Each row below holds a small network's activations on one input, seen along a few directions.
Each table varies a few parts of the input and shows all the possible inputs, shuffled.
A made-up example of a description, with smaller parts first: one of 2 separate values, together with either a single point or one of 9 places around a ring or (one of 4 places along a line, together with one of 5 places around a ring).
Shared parts are said once, and a part with two or three values counts as separate values.
In the rows, 128 means zero.

Other details of the inputs shift rows strongly along three fixed directions, in all tables alike. That doesn't count.

A family of inputs:
r1: [154 110 111 172 142  66  80 126 132 226 159  57 141 126]
r2: [ 83 107 114  73 215 134 118  99 168  79 130 145 189 159]
r3: [ 82 167  72  72 110  89  75 110 161 155 143  99 158 216]
r4: [148 128 194 126 117 171 139 130 102 115 132  97 109  74]
r5: [152 103 174 103 177 218 151 124 102  90 110 116 149  23]
r6: [161 112 179 165 110 127 125 102  91 141 126 113 118 118]
r7: [151 115 166 139 123 166 123 114  86 127 109 111 128  80]
r8: [166 102 136 103 190 233 120 153 108 100 104  94 157  35]
r9: [122 102 168 155 123  58 134 124 127 195 163  64 150  90]
r10: [131 107 144 161 104  43 121 117 123 217 151  65 151 109]
r11: [ 49 156 143  51 179 156 138 113 176  73 165 110 180 142]
r12: [177  97 122 162 116 105 131 162 119 178 108 107 116  91]
r13: [146  93 181 160 201 169 181 150 107  77 128 136 150  20]
r14: [115 111  80 102 229 172 165 177 164  38 100 199 158 116]
r15: [180 113 117 178 131 124 118 144 124 180 130 108 106  93]
r16: [120 132  77 124 167 125 148 164 155  79 107 192 134 155]
r17: [134 106 148 161 169 110 126 108 134 182 166  80 159  68]
r18: [ 95 122 113  85 168 155 204 158 175  62 120 196 136 110]
r19: [156 146 159 139  61 119 112 113  90 168 130  97 101 122]
r20: [116 120 175 140 120  96  95  89  91 176 149  58 159 115]
r21: [111  95 210 131 190 142 121 106 106 116 153  76 173  80]
r22: [145 153 114 162  47 149 172 162 113 108 122 182  44 130]
r23: [132 127 147 176 119  62 111 101 129 215 180  68 138 114]
r24: [190 145  71 160  36 104 143 190 132 153  80 183  43 176]
r25: [ 70 141  52 109 128  59 100 127 165 161 156 117 146 205]
r26: [138 107 142 153 108  71  63  94  94 198 137  65 154 148]
r27: [170 120 131 180 121 123 131 130 125 177 136 115 107  84]
r28: [162 142  77 163  55 146 146 165 113 123 101 180  52 136]
r29: [ 94 173 113 143  91  67 153 144 155 100 141 179  96 208]
r30: [110 145  46 122 107 107 119 159 150 134 125 155 101 190]
r31: [169 174 113 179  31 123 161 152 136 139 128 194  25 162]
r32: [108 181  84  89  71 133 113 122 146 123 121 147 114 189]
r33: [ 77 132  95  69 173 119  94 110 154 113 127 122 173 179]
r34: [191 115 119 136 128 204 144 153 116  68  69 201  80 131]
r35: [ 42 149 111 107 135  75 137 119 172 125 182 115 141 178]
r36: [ 74 130  95 111 188  79 137 124 167 102 141 151 182 158]
r37: [ 53 134  87  95 165 104 143 114 167 117 163 134 164 150]
r38: [166 178 138 133   8 150 142 140 103 118 104 175  34 162]
r39: [147 136 178 154  73 122 113 112  84 153 127  99 101 120]
r40: [110  75 141 133 220 157 141 126 119 130 153  77 188  22]
r41: [150 117 130 125 115  90  59 114 100 208 135  36 150 134]
r42: [111 150 112 117  96 105 126 101 143 107 119 178 110 218]
r43: [132 103 133 159 111  42 112 122 127 217 146  64 153 112]
r44: [164 136 142 136  76 125 100 114  93 169 116  94 109 115]
r45: [108 140  98  85 134 162 124 128 140  80 101 174 128 159]
r46: [ 68 151 109  98 113  64  94  83 148 142 146 133 158 228]
r47: [167 169 120 123  53 207 150 147 108  92  90 177  70 117]
r48: [176 138 117 102 100 220 150 156 114  71  75 189  76  98]
r49: [151  89 161 159 204 172 173 145 107  85 116 139 159  22]
r50: [ 57 138 131  93 213 127 163 120 204  87 180 142 161 132]
r51: [ 80 139  83  75 151  96  78 113 153 134 127 113 164 208]
r52: [170  98 127 164 107 103 137 152 118 174 113 111 118  83]
r53: [162 100 162 150 138 160 115 116  87 129 108 118 136  86]
r54: [ 94 104 103  72 227 140 108 116 167  84 123 138 186 170]
r55: [168 162 133 161  20 140 135 131  92 119  97 191  48 181]
r56: [ 84 121  99  81 182 115  95 109 153 109 129 135 177 186]
r57: [122 144  90  66 137 169 124 140 147  88 103 162 123 155]
r58: [175 122 118 184 104 103 115 132 125 190 137 110 100 106]
r59: [ 84 153 135  50 172 226 174 137 161  27 131 173 148 100]
r60: [ 48 153  85 109 115  58 129 108 162 149 177 121 145 193]
r61: [ 86 172 137 104  81 115 129 119 144  95 130 157  96 207]
r62: [127 104 192 155 133  84 101  85 103 168 159  67 153 127]
r63: [173 149 109 110  92 230 146 159 116  74  80 178  82  95]
r64: [144  83 189 139 186 176 194 163 132  94 128 121 136  13]
r65: [181 144  91 181  68 119 148 168 112 111  86 199  63 148]
r66: [141  89 202 131 188 205 155 124  93  75 123 131 150  41]
r67: [159 128 146 154  80 122  95 110  85 168 108  96 113 121]
r68: [117 139 107 111 121 124 126 109 147  95 111 181 120 199]
r69: [159 129 150 194  95  79 137 133  94 160 132 117 113 112]
r70: [176  92 143 145 151 163  97 138  88 135 101 107 135  99]
r71: [120 130 165 118 135 139 108 103 106 161 157  51 173  80]
r72: [ 63 131 158  92 176 104 131  94 166  86 157 131 161 189]
Each input here is: one of 8 places along a line, together with either one of 4 separate values or one of 5 places along a line.
Changing only the place on the line of 8 turns r19 into r5. The same change can be made to r71. Which row results? -> r47
Changing only the place on the line of 8 turns r58 into r27. The same change can be made to r48. Which row results? -> r44
Change only the choice among 4 separate values in r22. List by row number the other rows that result. -> r9, r13, r31
Change only the place on the line of 8 in r29. List by row number the other rows that result. -> r13, r14, r16, r36, r49, r65, r69
A walk changes only the place on the line of 8. It starts at r21 and steps to r66. List the rest of the walk in order. -> r55, r46, r53, r26, r56, r70
Change only the choice among 4 separate values in r30. List by row number the other rows that result. -> r1, r14, r24
